Each row below holds a small network's activations on one input, seen along a few directions.
Each table varies a few parts of the input and shows all the possible inputs, shuffled.
Descriptions start from the smaller parts, as in this example, which fits no table here: values(3) and (point or line(11) or (line(6) and ring(8))).
Shared parts are said once, and a part with two or three values counts as separate values.
In the rows, 128 means zero.

Table:
x1: [115 135 111 148 141 148 122 113 133 139 126 145 123  98 109 110 128 154
 128]
x2: [144 106 148 116 130 102 130 143 124 118 118  94 133 133 173 110 136 120
 145]
x3: [122 134 115 131 157 140 130 124 142 121 147 157 108 136 111 156 102 123
 114]
x4: [123 117 148 144 166 137 114 153 130 116 102 115 107 117 155 120 122 123
 136]
x5: [108 150 115 138 146 152 137 116 133 135 153 146 118 115 108 134 113 142
 107]
x6: [ 83 152 153 125  28 157 126 183  83 142  67 181 139 150  83 164 184 112
 128]
x7: [131 136 138 150 147 139 109 130 134 134 103 117 121  96 122 117 124 150
 138]
x8: [123 121 123 139 167 136 103 138 138 110 122 126 104 146 131 143 111  99
 120]
x9: [147 122 118 106 121 108 148 112 134 124 164 137 135 152 129 145 116 116
 122]
x10: [146 109 125 112 132 101 119 127 130 112 139 106 131 161 149 133 126  95
 128]
x11: [152 123 138 122 111 107 127 119 129 136 118  94 147 112 140 108 137 147
 147]
x12: [138 121 112 121 105 117 142 101 127 141 140 123 151 115 128 100 140 149
 135]
x13: [133 137 117 113 111 121 157 105 127 137 168 125 146 132 126 123 126 135
 115]
What do these inputs look like to the network?
> point or (values(2) and ring(6))
Start at x3 and move only the ring(6) part, one step at a time. The first step leads to x8. Which rows follow, in order?
> x4, x7, x1, x5

Table:
x14: [ 92 131 136 104  65 131 157 158  94 131 129 161 138 160 129 141 164 110
 117]
x15: [133 100 104 107  96 106 130 117 118 121 139 130 146 166 138 117 150  95
 129]
x16: [171 104 154 135 176 105 129 124 146 121 118  71 129  97 183  91 110 145
 154]
x17: [152  95 139 117 113  98 100 148 125 111  89 113 132 159 147 134 144  92
 153]
x18: [146 105 121 143 237 121 101 126 164  97 142 116  82 127 157 137  74 114
 128]
x19: [143 117 128 131 103 110  97 122 121 133  96  89 148 122 133  98 154 130
 148]
x20: [160 127 107 112  79 101 132  87 130 147 139 119 165 122 106 112 142 151
 143]
x21: [ 78 168 142 162  92 186 104 162 104 146  69 164 119 109  73 146 156 136
 120]
x22: [125 118  87 149 217 137 130  80 160 126 180 122 107  91 143  86  89 159
 116]
x23: [ 87 146 152 148 101 175 107 189 108 123  61 188 103 147  87 181 146  99
 125]
x24: [ 95 169 121 128  72 167 140 141 113 142 127 204 126 153  52 191 135 116
 102]
x25: [ 87 153 153 163  97 184 106 176 108 142  47 178 113 103  81 149 156 140
 136]
x26: [161 118 143 133 172 108 128 111 144 123 140  56 135 102 175  87 111 141
 137]
x27: [153 128  89 122 208 114 135  77 171 116 207 131 106 134 123 148  62 132
 105]
x28: [171  95 153 119 181  96 130 137 146 103 132  81 119 140 190 124 101 103
 142]
x29: [179 127 121 114 148  99 163  75 153 138 183  87 153 103 149 101  99 163
 132]
x30: [151 110 118 125 161 113 159  92 141 131 169  87 144 103 175  73 116 149
 130]
x31: [120 156 139 110  48 126 159 128 106 156 130 151 158 114  98 137 156 165
 132]
x32: [162 110 142 117 176  99 128 124 143 106 154  67 125 145 182 120 102 100
 125]
x33: [ 78 161 141 147  96 177 105 176 105 127  83 174 109 153  80 177 146  95
 108]
x34: [126 110  86 133 221 128 131  93 159 108 193 132  97 134 149 120  79 117
 103]
x35: [152 103 139 133 108 107  99 135 125 129  75 103 141 116 141 102 153 134
 165]
x36: [136 119 110 141 232 123 100 113 162 100 164 102  89 133 150 133  75 111
 111]
x37: [111 132 170 130  77 133 126 176 101 138  65 134 133 108 132 127 166 148
 154]
x38: [160 118 107  96  83  92 134 100 130 129 153 129 155 166 112 144 133 109
 131]
x39: [119 148 139  94  52 117 160 141 106 138 144 161 147 159 103 169 147 124
 120]
x40: [179 118 121  98 152  90 164  89 152 121 197  97 143 147 155 135  90 122
 119]
x41: [ 68 160 119 154  81 191 135 144 101 153  97 195 129 109  72 131 161 143
 111]
x42: [152 136  90 138 204 123 134  63 172 133 193 121 116  91 117 115  72 173
 117]
x43: [ 68 152 118 138  85 182 137 158 101 134 111 205 118 154  78 163 151 102
  99]
x44: [102 147 160 128  73 135 124 163  97 142  87 120 140 114 124 123 167 144
 137]
x45: [152 101 118 108 165 104 160 105 140 113 183  97 133 147 181 107 107 107
 118]
x46: [145 113 122 159 233 130 101 113 165 115 129 106  92  85 151 104  84 155
 140]
x47: [ 95 177 122 144  68 177 139 127 113 160 112 194 137 109  47 159 145 157
 114]
x48: [133 109 104 123  92 115 128 104 119 140 125 120 157 122 132  84 159 137
 141]
x49: [ 92 139 136 120  61 140 156 145  94 149 115 151 149 114 123 109 173 151
 130]
x50: [142 109 128 115 108 101  99 135 121 114 110  99 138 165 139 130 145  89
 137]
x51: [102 139 160 112  77 126 125 176  98 124 101 130 130 158 130 155 158 103
 126]
x52: [111 125 170 114  81 123 127 189 101 120  79 144 123 152 138 159 157 107
 142]
x53: [135 127 111 157 228 132  99  99 162 118 151  92  99  90 143 100  85 152
 123]
The inputs of x31 and x42 match in every part but one. If x37 is changed in the same way as x31 into x42, which row does it become?
> x46
The inputs of x20 and x29 match in every part but one. If x38 is changed in the same way as x20 into x29, which row does it become?
> x40
What do these inputs look like to the network?
> values(2) and line(4) and line(5)
Which other rows does x29 become when the line(4) part takes its other values? List them by row number.
> x16, x26, x30
Which other rows does x15 become when the values(2) part takes its other values? List them by row number.
> x48
Which other rows does x16 become when the values(2) part takes its other values? List them by row number.
> x28

Table:
x54: [108 144 127 145 136 155 118 137 128 132 114 152 114 117 103 141 125 135
 121]
x55: [135 123 144 120  93 116 126 142 115 131 104 116 142 131 136 123 150 127
 143]
x56: [ 85 153 132 141 100 167 129 155 109 137 105 175 118 128  92 151 144 128
 115]
x57: [138 120 103 141 199 129 121  98 156 119 162 118 109 115 138 115  91 134
 119]
x58: [106 142 148 115  25 135 133 163  89 144  82 158 154 146  98 147 182 120
 137]
x59: [123 133 118 139 168 141 121 123 142 121 141 139 108 126 120 140 104 125
 116]
x60: [112 132 150 116  57 129 137 159  97 136  94 139 147 142 124 133 170 120
 136]
x61: [156 117 105 136 225 117 131  84 169 116 185 101 108 108 153 111  71 142
 118]
x62: [182  97 122 112 182  79 138  89 156 115 175  62 137 122 186  92  97 134
 139]
x63: [149 112 135 114 125 103 129 128 129 121 130 102 137 140 152 122 130 117
 138]
x64: [165 100 120 116 156  91 128 102 143 118 151  80 138 129 170  97 116 125
 140]
x65: [ 79 163 131 140  68 174 125 158 102 145  93 193 125 132  65 165 157 128
 115]
What do these inputs look like to the network?
> values(2) and line(6)
The inputs of x59 and x61 match in every part but the line(6) part. If x63 is changed in the same way as x59 into x61, which row does it become?
> x62
Which other rows does x56 become when the values(2) part takes its other values? List them by row number.
> x60
Which other rows does x58 become when the values(2) part takes its other values? List them by row number.
> x65

Table:
x66: [147 114 140 127 130 110 111 135 131 122 106 105 130 128 143 122 131 125
 146]
x67: [132 121 131 140 141 127 109 128 131 127 107 105 127 112 138 106 133 135
 139]
x68: [155 119 124 114 111 104 135 109 132 132 138 113 147 130 133 120 130 134
 139]
x69: [119 137 135 142 162 145 119 138 135 122 125 130 108 121 126 139 111 126
 120]
x70: [125 133 119 130 138 133 147 111 133 137 150 135 130 107 127 114 121 153
 124]
x71: [122 124 119 139 159 138 107 133 137 115 123 143 107 141 119 145 114 107
 121]
x72: [124 143 118 128 141 136 141 112 136 132 158 137 124 123 115 137 110 138
 113]
x73: [127 130 101 124 138 130 129 108 138 125 156 149 123 144 108 144 112 119
 114]
x74: [134 112 147 116 131 110 128 150 121 113 122 107 126 148 162 129 132 104
 133]
x75: [ 78 159 149 129  23 165 129 177  82 149  68 187 141 140  73 161 185 123
 127]
x76: [140 127 115 127 121 119 131 102 131 138 141 113 144 114 127 104 132 145
 131]
x77: [119 127 135 144 158 142 125 136 132 127 116 127 114 105 139 116 121 142
 131]
x78: [141 117 131 103 111 105 152 124 124 123 153 114 143 151 152 127 130 114
 126]
What do these inputs look like to the network?
> point or (values(2) and line(6))

Table:
x79: [126 134 108 127 143 135 142 104 138 132 162 141 125 124 117 130 111 138
 114]
x80: [145 120 141 128 129 114 121 128 130 129 115 100 136 115 144 111 133 138
 145]
x81: [146 117 123 127 122 113 123 113 130 132 124 105 142 119 138 105 135 136
 140]
x82: [115 130 133 140 163 144 129 138 133 121 130 134 109 121 136 130 115 126
 121]
x83: [122 127 118 136 156 137 116 128 138 118 131 135 111 137 122 140 112 115
 120]
x84: [133 112 136 120 130 113 126 137 123 119 125 109 130 140 155 119 135 112
 133]
x85: [134 115 145 123 132 117 134 142 123 121 121 108 130 130 159 116 134 120
 136]
x86: [128 131 111 144 153 140 118 109 139 132 133 132 122 109 115 118 116 142
 124]
x87: [114 127 123 137 160 140 121 134 132 120 134 136 109 130 132 132 116 118
 118]
x88: [128 141 118 122 141 131 151 111 136 131 168 141 126 128 119 140 107 136
 111]
x89: [144 119 121 110 113 108 147 108 129 132 153 114 146 133 141 117 130 132
 130]
x90: [134 128 119 135 153 131 109 124 141 120 129 137 113 136 113 148 110 117
 124]
x91: [141 113 131 118 126 110 121 132 129 118 122 109 132 147 145 127 131 109
 135]
x92: [139 119 147 125 131 115 128 140 126 125 114 102 130 119 155 116 131 134
 141]
x93: [120 134 134 143 162 142 123 136 136 126 123 129 110 110 132 129 112 139
 125]
x94: [125 132 104 135 148 135 130 104 139 131 151 139 125 118 115 120 115 140
 119]
x95: [ 67 168 142 137  38 180 126 177  86 149  71 203 131 136  60 170 178 125
 118]
x96: [153 114 131 117 123 104 114 127 132 120 120 111 134 146 136 135 128 111
 139]
x97: [ 85 152 154 123   7 153 131 180  78 149  64 178 149 146  82 156 193 119
 134]
x98: [144 118 117 117 117 108 135 108 130 131 142 112 145 128 138 107 134 135
 135]
x99: [147 127 130 105 110 105 156 114 127 130 159 115 147 137 143 127 126 130
 126]
x100: [126 135 128 146 159 141 116 124 140 129 123 126 115 106 121 124 114 143
 129]
The inputs of x89 and x79 match in every part but one. If x92 is changed in the same way as x89 into x79, which row does it become?
> x93
What do these inputs look like to the network?
> values(2) and (point or line(10))
Which other rows does x82 become when the values(2) part takes its other values? List them by row number.
> x85

Table:
x101: [128 143 130 127  90 134 149 118 120 151 126 145 147 103 107 121 142 163
 134]
x102: [110 144 100 130 117 146 124 115 129 133 142 166 123 142  85 152 124 121
 109]
x103: [128 139 121 108  89 123 156 119 123 138 152 156 141 141 107 149 130 134
 121]
x104: [122 134 155 146 128 142 101 160 123 126  76 121 117 117 124 136 137 127
 141]
x105: [191  90 100 119 242  85 137  69 181 100 209  68 117 134 189 103  58 115
 122]
x106: [126 133 132 104  80 114 149 130 112 131 145 125 149 154 130 134 146 114
 121]
x107: [ 94 137 130 134 143 155 130 153 122 120 128 164 102 143 118 158 121 109
 108]
x108: [ 92 143 138 154 144 167 123 154 121 130 101 153 107 107 118 128 131 138
 123]
x109: [124 130 147 128 128 129 108 160 123 114 104 133 113 154 124 164 127  97
 126]
x110: [133 108 137 110  94 106 122 149 113 117 109 127 137 163 143 136 151  95
 139]
x111: [125 136 140 122  80 126 142 129 109 145 118 113 154 116 131 107 157 143
 134]
x112: [132 110 145 127  93 118 115 149 112 130  81 114 141 125 144 109 161 126
 153]
x113: [108 148 110 150 119 158 116 115 127 145 117 156 128 105  84 123 135 150
 123]
x114: [179  97 108 134 243  88 119  72 176 113 182  53 116  88 189  73  72 159
 139]
What do these inputs look like to the network?
> values(2) and (point or ring(6))
The inputs of x106 and x111 match in every part but the values(2) part. If x103 is changed in the same way as x106 into x111, which row does it become?
> x101

Table:
x115: [133 133 114 117 107 123 133 114 129 132 143 147 136 143 104 146 126 124
 123]
x116: [135 127 142 109 101 113 143 137 119 126 134 119 140 146 140 137 136 117
 129]
x117: [127 139 120 138 118 137 122 115 131 141 120 140 133 107 102 124 131 152
 133]
x118: [138 118 129 114  99 112 128 129 120 125 125 120 143 151 133 130 142 108
 132]
x119: [119 147 130 136 120 143 140 122 126 143 132 136 132 103 113 122 129 156
 124]
x120: [130 120 132 110 100 111 134 135 117 125 130 123 139 149 139 131 143 114
 131]
x121: [115 123 140 133 134 132 112 155 121 118 104 127 115 137 138 134 135 112
 131]
x122: [119 136 122 140 142 144 110 133 134 125 117 150 111 131 104 150 118 122
 123]
x123: [113 140 120 137 118 141 131 120 124 141 128 140 131 106 111 116 136 153
 126]
x124: [177  99 104 112 200  86 139  78 165 111 195  78 127 132 175 105  81 126
 126]
x125: [130 121 140 134 134 128 103 150 127 118  96 127 116 137 128 142 130 111
 137]
x126: [133 119 136 110 102 114 145 137 118 125 132 126 140 147 143 131 140 114
 130]
x127: [104 137 122 138 143 148 119 138 127 125 125 151 110 130 113 143 123 123
 116]
x128: [164 102 114 135 235 105 117  97 169 103 171  83 104 121 174 107  73 124
 127]
x129: [121 138 116 140 117 143 125 114 127 142 123 137 135 108 106 115 135 147
 128]
x130: [122 133 118 116 110 130 153 120 124 132 153 150 135 141 119 139 128 125
 115]
x131: [110 144 133 137 144 150 129 140 129 126 129 147 111 127 114 149 116 126
 114]
x132: [127 133 110 119 107 128 136 113 126 132 147 144 138 145 109 138 131 119
 117]
x133: [129 133 148 130 112 127 133 138 120 136 110 112 137 109 138 114 141 145
 139]
x134: [116 139 124 136 120 145 142 121 125 142 130 143 132 105 116 116 132 153
 126]
x135: [123 121 137 136 134 133 106 149 124 118  99 124 119 139 133 133 134 106
 132]
x136: [125 142 124 115 109 129 151 121 125 133 155 143 135 139 115 145 124 128
 114]
x137: [172 105 111 133 211  99 128  78 165 121 174  71 125  95 172  82  87 153
 135]
x138: [118 121 145 133 136 135 122 156 122 118 106 130 115 135 143 135 131 112
 131]
x139: [123 126 138 130 110 125 123 136 118 134 106 116 136 113 136 108 148 142
 141]
x140: [112 135 119 142 142 149 113 132 130 125 121 147 114 133 108 142 123 117
 118]
x141: [119 135 114 116 107 126 142 119 123 132 151 147 134 143 114 139 131 124
 116]
x142: [138 125 137 132 110 121 115 132 125 134  98 116 138 113 127 115 143 142
 147]
x143: [107 136 127 138 145 151 130 139 128 125 128 154 111 129 118 143 120 123
 116]
x144: [127 125 142 130 113 129 134 137 119 135 109 119 137 111 141 108 145 142
 140]
x145: [144 119 132 112  99 107 125 131 124 125 122 122 140 149 129 138 138 113
 137]
x146: [132 124 134 134 109 127 118 130 121 135 101 113 140 115 131 107 147 137
 142]
x147: [121 130 151 132 136 134 121 157 123 119 108 123 115 133 140 141 128 115
 129]
What do these inputs look like to the network?
> values(3) and (point or (values(2) and line(5)))
The inputs of x138 and x126 match in every part but the values(3) part. If x135 is changed in the same way as x138 into x126, which row does it become?
> x118
Which other rows agree with x146 in the values(3) part? List them by row number.
> x117, x119, x123, x129, x133, x134, x137, x139, x142, x144
Which other rows does x126 become when the values(2) part takes its other values? List them by row number.
> x130
Which other rows does x124 become when the values(3) part takes its other values? List them by row number.
> x128, x137
